Each row below holds a small network's activations on one input, seen along a few directions.
In each table, some parts of the input vary, and every possible input appears once, in random order.
Descriptions start from the smaller parts, as in this example, which fits no table here: one of 8 places around a ring, together with either a single point or one of 11 places along a line or (one of 2 separate values, together with one of 6 places along a line).
Shared parts are said once, and a part with two or three values counts as separate values.

Other details of the inputs shift rows strongly along three fixed directions, in all tables alike. That doesn't count.

Rows:
row 1: [  4 -10   2  18  -6   5 -13  11 -20  20  16  34]
row 2: [ 22 -16   7 -90  16 103  -6  21 -32  48   0  49]
row 3: [-27   2   5 -21   5 -80  19 -52  31   2 -21 -95]
row 4: [-35  25  31 -38 -55 -56 -36 -18  54   5 -19 -68]
row 5: [ -5  16  40  33 -49 -33  11  13 -41 -66  -9  28]
row 6: [ -4  55  30  20 -57 -24   5  35 -33 -84  -7  50]
row 7: [-11  30  41  36 -66 -39  -7  -3 -21 -37  15  46]
row 8: [ 26  -2 -34 101  56 -79  31  -4 -25 -33  24 -23]
row 9: [ 29  -7 -30  51  16  10  10  50 -27 -61  17  61]
row 10: [ 21   3  -2 -92   9 115  -3  28 -41  36   0  78]
row 11: [ -1 -37  -2 114  94 -34   2  28  39 -62  41 -30]
row 12: [ 16  -1  13 -26 -10  66   3   0 -63  10  -9  35]
row 13: [-15  -2  13   6 -28 -12   6 -19   5  11 -15   6]
row 14: [-38  39  22 -40 -51 -61 -28 -24  59   0 -17 -66]
row 15: [-20  -8  43 -33 -44 -64 -14 -45  40 -31 -19 -78]
row 16: [ 46 -36  -6  -3  14 116  23  54 -66  15  -3 106]
row 17: [ -4   0 -48 106  31 -78  27  12  -6  -7  17 -19]
row 18: [  7  21  62  27 -49 -31 -14  16 -36 -69   5  68]
row 19: [ -4 -14  25 -96  -5  18 -16 -51  13  52 -21 -79]
row 20: [ -2 -57 -45 -43  45  46   4 -17  20 112  -7 -63]
row 21: [ 39 -24 -52   1  74  40  41  13 -25  37  28  31]
row 22: [-18  24  -5  -1 -19  -8 -11 -29 -10  13  -6  -1]
row 23: [ 35  14  -4  52   9  12  16  60 -31 -55   5  90]
row 24: [-32   9  52   6  25  10 -23  29  30 -31  12 -42]
row 25: [-18 -12  -5   5 -40   6  -2 -18  -5  -1  -8   0]
row 26: [  9 -29 -21  19  28 -28  -2  12  11 -24   5 -33]
row 27: [-12  -9  -9   1   2 -29  -6 -51  13  43  -3 -61]
row 28: [ 26 -22 -26  80  52 -67  16  35   2 -29  20 -26]
row 29: [ 12 -10 -67  -5  36  81  18  40 -31  56   5  43]
row 30: [ 21 -37 -73  26  83  13  19  11  31  68  11 -13]
row 31: [ -4   8  11  -8 -17 -17 -22   0  19  12  14   5]
row 32: [ 15 -24 -10  31  50 -66  15  -1  35  -2   4 -59]
row 33: [ 12  -5 -27  -3  41 -16  15  15  12  11  -3 -44]
row 34: [-18  -2  13 -97  -2   4  15 -60  11  46  -8 -54]
row 35: [-31  63  55 -73 -90   3 -47  -2  10 -17 -10  42]
row 36: [  5   1  35  71  51  25  -9  56 -13 -57  48  53]
row 37: [ 19 -36 -22  89  51 -63  21  24 -17 -25  12 -20]
row 38: [ 30 -11   7  72   1  15  35  34 -57 -48   1  94]
row 39: [ -43   42   34  -52 -110   25  -24  -17  -11  -34  -29   38]
row 40: [-37  -4  61  -9  41 -37 -16 -30  87 -17  -5 -90]
row 41: [ 11 -17 -18  53  23 -38 -13 -15   6  25  12 -35]
row 42: [  0   8 -36 -20 -25  71   0  21 -16   7  -2  52]
row 43: [ 18   4  13  -1  10 -13 -15  -3   1 -12  -3 -13]
row 44: [ 31 -10 -38  91  64 -78  46   6  15 -34  17  -8]
row 45: [-20  42  26  34 -71 -35   0   3  -7 -47  -8  48]
row 46: [ 25 -11  -6  79 -12   6   8  40 -19 -17  11  76]
row 47: [-28  10  56 -51 -41 -64   0 -59  16 -11  -5 -58]
row 48: [ -4  41  41  24 -58 -37  19   9 -23 -71 -10  37]
row 49: [ 21 -24 -68  31  59  33  30  15   3  48  10  31]
row 50: [ 11 -30 -48 -67  39  73  26  -9  -4  40  -7 -15]
row 51: [  2 -20 -29  24  18 -25  33 -13  -7 -19   6 -30]
row 52: [ -5 -22  11 -48 -28  43  10 -16 -27  -6 -17   0]
row 53: [ -7   0 -20  -2  11 -13  14 -27   7  46  17 -14]
row 54: [ -3 -56 -37 -37  18  65  -9 -13   9  67 -10 -14]
row 55: [-17  -4   0  23 -22 -25   5 -14  -3  11 -10 -17]
row 56: [ -3   7  20 -38 -40  48 -23  15  12  14 -20  46]
row 57: [-26   0 -15 -13  -9 -64 -19 -42  76   6 -10 -80]
row 58: [-21  75  40 -55 -96  22 -38 -14  -6 -22 -20  37]
row 59: [ -5  48  15 -29 -55  50 -15  21 -32  -8   2  99]
row 60: [ 10  17  -1 -14  15 -14 -14  -4   1 -13  -5 -10]
row 61: [-14   3  12 -26 -46  -1 -29 -10  37  -4 -18 -14]
row 62: [ 13  -4 -47 -38  42  55 -14  -6  11  79  -3 -17]
row 63: [ 11 -24 -34 -32  41  52 -23  -7  10  76  -5 -19]
row 64: [-33  50 100 -51 -39  41 -55   0  23 -45  -2 -15]
row 65: [ 21 -24 -53 -70  72  56  24 -33   3  84  -1 -56]
Description of these inputs: one of 5 separate values, together with either a single point or (one of 2 separate values, together with one of 6 places around a ring).
The inputs of row 35 and row 57 match in every part but the choice among 5 separate values. If row 53 is changed in the same way as row 35 into row 57, which row does it become? -> row 39
The inputs of row 41 and row 54 match in every part but the choice among 5 separate values. If row 19 is changed in the same way as row 41 into row 54, which row does it become? -> row 15
Which other rows does row 22 become when the place on the ring of 6 takes its other values? List them by row number. -> row 27, row 41, row 58, row 62, row 63
Which other rows does row 3 become when the choice among 5 separate values takes its other values? List them by row number. -> row 8, row 34, row 48, row 51
Which other rows does row 33 become when the choice among 2 separate values takes its other values? List them by row number. -> row 14
Which other rows does row 20 become when the place on the ring of 6 takes its other values? List them by row number. -> row 4, row 14, row 17, row 29, row 55
